Each row below holds a small network's activations on one input, seen along a few directions.
In each table, some parts of the input vary, and every possible input appears once, in random order.
Descriptions start from the smaller parts, as in this example, which fits no table here: one of 8 places around a ring, together with either a single point or one of 11 places along a line or (one of 2 separate values, together with one of 6 places along a line).
Shared parts are said once, and a part with two or three values counts as separate values.
In the rows, zero is written as 128.

Other details of the inputs shift rows strongly along two fixed directions, in all tables alike. That doesn't count.

A family of inputs:
R1: [127 122 103  98 139 135 148 132 167 145 126  97 160]
R2: [123 145 145  49 110 108 123 120 157 165 125  96 120]
R3: [119 111 135 111 121 127 123 129 133 114 128 129 127]
R4: [104 156 145 178 103  79 103 146  91 128 154 141 112]
R5: [ 84 150 151 185 114  62  99 134  77 124 140 135 139]
R6: [163 119 147 235 126 161 145 160  61  67 148 153  83]
R7: [176 129  95 121 144 175 149 154 149 124 110 134 119]
R8: [119 150 113 105 113 100 109 111 140 134 119 114 150]
R9: [107 130 162 144 155 105 115 123 132 159 143 151 143]
R10: [101 149 136 178 116  89 103 124  64 139 148 131 109]
R11: [119 153 121 121 108 115 116 126 131 125 130 128 137]
R12: [161 114 106 154 136 182 152 134 120  72 123 130 106]
R13: [102 121 154  99 112  93 124 114 153 146 122 133 122]
R14: [137 130 118  84 144 132 140 155 165 143 105 122 133]
R15: [123 115 164 109 112 112 121 138 131 125 132 126 123]
R16: [118 137 126 129 122 129 128 129 125 106 124 127 134]
R17: [118 153 158 132  99  82 109 145 122 140 147 127 115]
R18: [161 127 120 156 173 171 147 136 124 105 139 143 138]
R19: [172  96 112 156 153 188 152 160 117 102 111 153 113]
R20: [114 140 120 152 127 114 130 136 105 171 150 110 139]
R21: [ 87 129 169 129 104  61 109 140 108 140 144 142 128]
R22: [146 137 116 117 141 146 137 150 122 157 117 129 112]
R23: [124 126 107  84 131 126 127 113 157 114 114 105 138]
R24: [153  98 101 102 137 172 137 103 143  92 100 120 148]
R25: [108 154 142 208 112 113 113 136  47 124 151 149 105]
R26: [118 118 139 108 138 119 128 142 157 162 107 141 123]
R27: [165  93  94 103 143 200 149  83 168  95  85 120 135]
R28: [180 117  96 113 132 194 166 114 126 101 118 122  99]
R29: [162 128 100 196 134 177 138 113  65  93 124 134 110]
R30: [158  88 103 184 149 193 162 123 130 115 126 132 128]
R31: [154 128  98 195 133 158 147 145 108 122 148 127 135]
R32: [170 112 110 154 133 177 164 134 118  73 124 137 104]
R33: [184 133 103 165 167 191 147 134 123 104 142 147 133]
R34: [100 115 124  37 124 107 114  87 198 154 101 102 146]
R35: [ 93 154 141  94 109  82 108 123 123 164 138 112 119]
R36: [109 119 128  55 122 135 126  94 189 141  99 116 144]
R37: [ 90 120 135  62 118  81 101 111 157 145 120 110 152]
R38: [136 147 116  28 161 138 130 106 181 178 126 104 159]
R39: [ 88 125 160 139 112  87 108 121 127 142 132 138 116]
R40: [111 110 135 186 130 115 129 148  96 138 152 134 147]
R41: [119 116 168 121 114 116 125 122 144 136 124 130 111]
R42: [ 92 164 163 178  93  45 103 150  82 143 161 149 113]
R43: [166 123  76  74 131 173 138 102 175 104 107 103 133]
R44: [118 125 149  95 156 112 118 129 147 152 139 136 163]
R45: [ 82 133 159 137 108  82 101 133 105 132 137 141 141]
Description of these inputs: one of 5 places along a line, together with either one of 3 separate values or one of 6 places along a line.
Changing only the place on the line of 5 turns R37 into R23. The same change can be made to R21. Which row results?
Answer: R32
Which other rows does R33 become when the choice among 3 separate values takes its other values? List them by row number.
Answer: R7, R31
Which other rows does R44 become when the choice among 3 separate values takes its other values? List them by row number.
Answer: R19, R40
Which other rows does R27 become when the place on the line of 6 takes its other values? List them by row number.
Answer: R13, R34, R36, R39, R41

A family of inputs:
R46: [138 132 116  72 111 133 135 121 165 132 111 108 119]
R47: [164 114 101  76 122 180 154 111 159 116 108 104 110]
R48: [152 123 131 213 185 157 147 173  98 158 155 161 143]
R49: [132 107 149 194 134 148 126 125  86 102 129 161 104]
R50: [178 130  79 163 187 194 158 147 127 149 141 129 158]
R51: [130 102 133 141 127 138 135 136 132 101 117 138 123]
R52: [161 118  98 153 140 184 143 106 114  82 122 129 120]
R53: [161 108 102 215 128 188 148 117  72  78 133 136 103]
R54: [135 130 114  67 115 129 135 132 163 123 110 108 125]
R55: [ 61 143 179  62 106  28  89 130 164 168 134 122 159]
R56: [182 139  86  84 180 188 164 154 173 173 129 115 151]
R57: [ 90 150 132  47 110  71 103 111 170 150 125 100 167]
R58: [135 125 116 205 117 143 129 126  82  94 135 139 113]
R59: [108 153 149 103 106  79 109 141 128 135 138 124 128]
R60: [130 100 138 141 125 147 137 119 127 116 123 132 115]
R61: [125 106 129  80 122 135 134 114 177 128 106 120 133]
R62: [ 75 164 181 174  99  42  86 142  65 160 153 149 105]
R63: [139 138 121  65 125 136 131 114 160 127 116 112 120]
R64: [ 66 153 158 191  98  38  90 146  70 138 153 138 133]
R65: [128 111 133  67 136 138 131 106 176 124 110 122 136]
R66: [ 96 143 144 174 116  92 101 116  78 134 140 140 124]
Changing only one part turns R55 into R57. The same change can be made to R48. Which row results?
Answer: R50
What do these inputs look like to the network?
Answer: one of 3 separate values, together with either a single point or one of 6 places around a ring
Which other rows agree with R46 in the choice among 3 separate values? List them by row number.
Answer: R47, R54, R56, R59, R62, R63
Which other rows does R58 become when the choice among 3 separate values takes its other values? List them by row number.
Answer: R46, R61

A family of inputs:
R67: [113 136 149 184 125 106 120 142  83 147 155 139 112]
R68: [193  98  89 144 160 226 163 111 143  97 109 133 123]
R69: [164 114 118 174 141 170 150 149 109 100 139 136 119]
R70: [166 100 111 159 158 192 148 125 116 109 117 142 123]
R71: [ 85 127 154 118  91  81 107 116 124 138 124 122 111]
R72: [111 130 152 153 135 112 119 141 105 153 137 144 117]
R73: [ 91 146 154 115 117  81 102 111 120 129 135 130 137]
R74: [ 99 117 150 184  99  97 109 118  84 113 130 139 111]
R75: [144 112 136 228 149 150 133 158  71  99 145 170 114]
R76: [183  91  93 141 170 227 167 121 140  87 110 137 132]
R77: [148 121 115  88 135 149 147 128 157 141 124 114 130]
R78: [ 97 148 138 155 124  78 106 130  99 157 141 127 133]
R79: [ 98 153 143 150 120  81 110 138 101 159 144 127 117]
R80: [185  85  94 132 121 218 169 113 138  61  97 126  93]
R81: [114 130 131 101 130 100 120 134 150 151 138 119 150]
R82: [142 128 143 200 136 137 133 156  96 114 144 154 117]
R83: [134 143 108  52 120 128 135 124 169 153 115 102 140]
R84: [141 133 100  99 129 147 131 113 141 137 118 110 143]
R85: [ 99 158 141 148 110  86 107 137  96 159 146 128 122]
R86: [ 92 155 137 154 118  83 108 134  99 148 147 129 147]
R87: [133 131 125  58 133 130 138 123 185 161 114 115 138]
R88: [119 112 127  53 102 120 130 116 183 116 101 102 133]
R89: [152 136 118 197 126 151 137 156  81  98 142 142 116]
R90: [178 101 117 177 156 198 158 152 111  87 124 150 114]
R91: [126 124 132  58 138 126 135 131 173 160 113 119 138]
R92: [ 99 117 137  97 100  93 114 118 151 119 116 120 133]
R93: [105 144 134 191 132 100 118 138  84 130 148 138 131]
R94: [129 126 119  63 139 126 129 122 190 150 116 117 155]
R95: [126 130 126  55 124 126 117  91 162 129 109 111 137]
R96: [161 110 101 113 156 189 154 112 164 114 114 125 143]
R97: [102 152 146 150 120  74 112 155 108 145 145 128 131]
R98: [145 133  97  91 130 146 134 127 155 124 120 114 146]
R99: [ 98 149 138 153 124  73 107 147 109 144 146 133 136]
R100: [146 114 112 151 147 164 145 124 123 115 135 128 138]
R101: [150 133 123 226 132 146 141 155  61 103 145 152  94]
R102: [128 135 128  43 120 130 122  97 169 132 111 109 122]
R103: [102 149 161 109 109  77 103 132 124 126 135 130 126]
R104: [ 99 145 153 111 113  75  99 123 124 126 136 135 132]
R105: [143 116 110  95 141 152 138 111 154 142 122 110 144]
R106: [100 144 153 125 124  89 112 131 131 172 138 132 127]
R107: [106 112 133 134 108 119 124 109 128 105 118 125 128]
R108: [131 136 131  49 117 123 127 108 165 127 112 114 123]
Changing only one part turns R96 into R106. The same change can be made to R86. Which row results?
Answer: R85
Changing only one part turns R79 into R97. The same change can be made to R102. Which row results?
Answer: R103
What do these inputs look like to the network?
Answer: one of 6 places around a ring, together with either one of 2 separate values or one of 5 places along a line
Which other rows does R71 become when the choice among 2 separate values takes its other values? List them by row number.
Answer: R102
Which other rows does R81 become when the place on the ring of 6 takes its other values? List them by row number.
Answer: R67, R69, R77, R100, R105
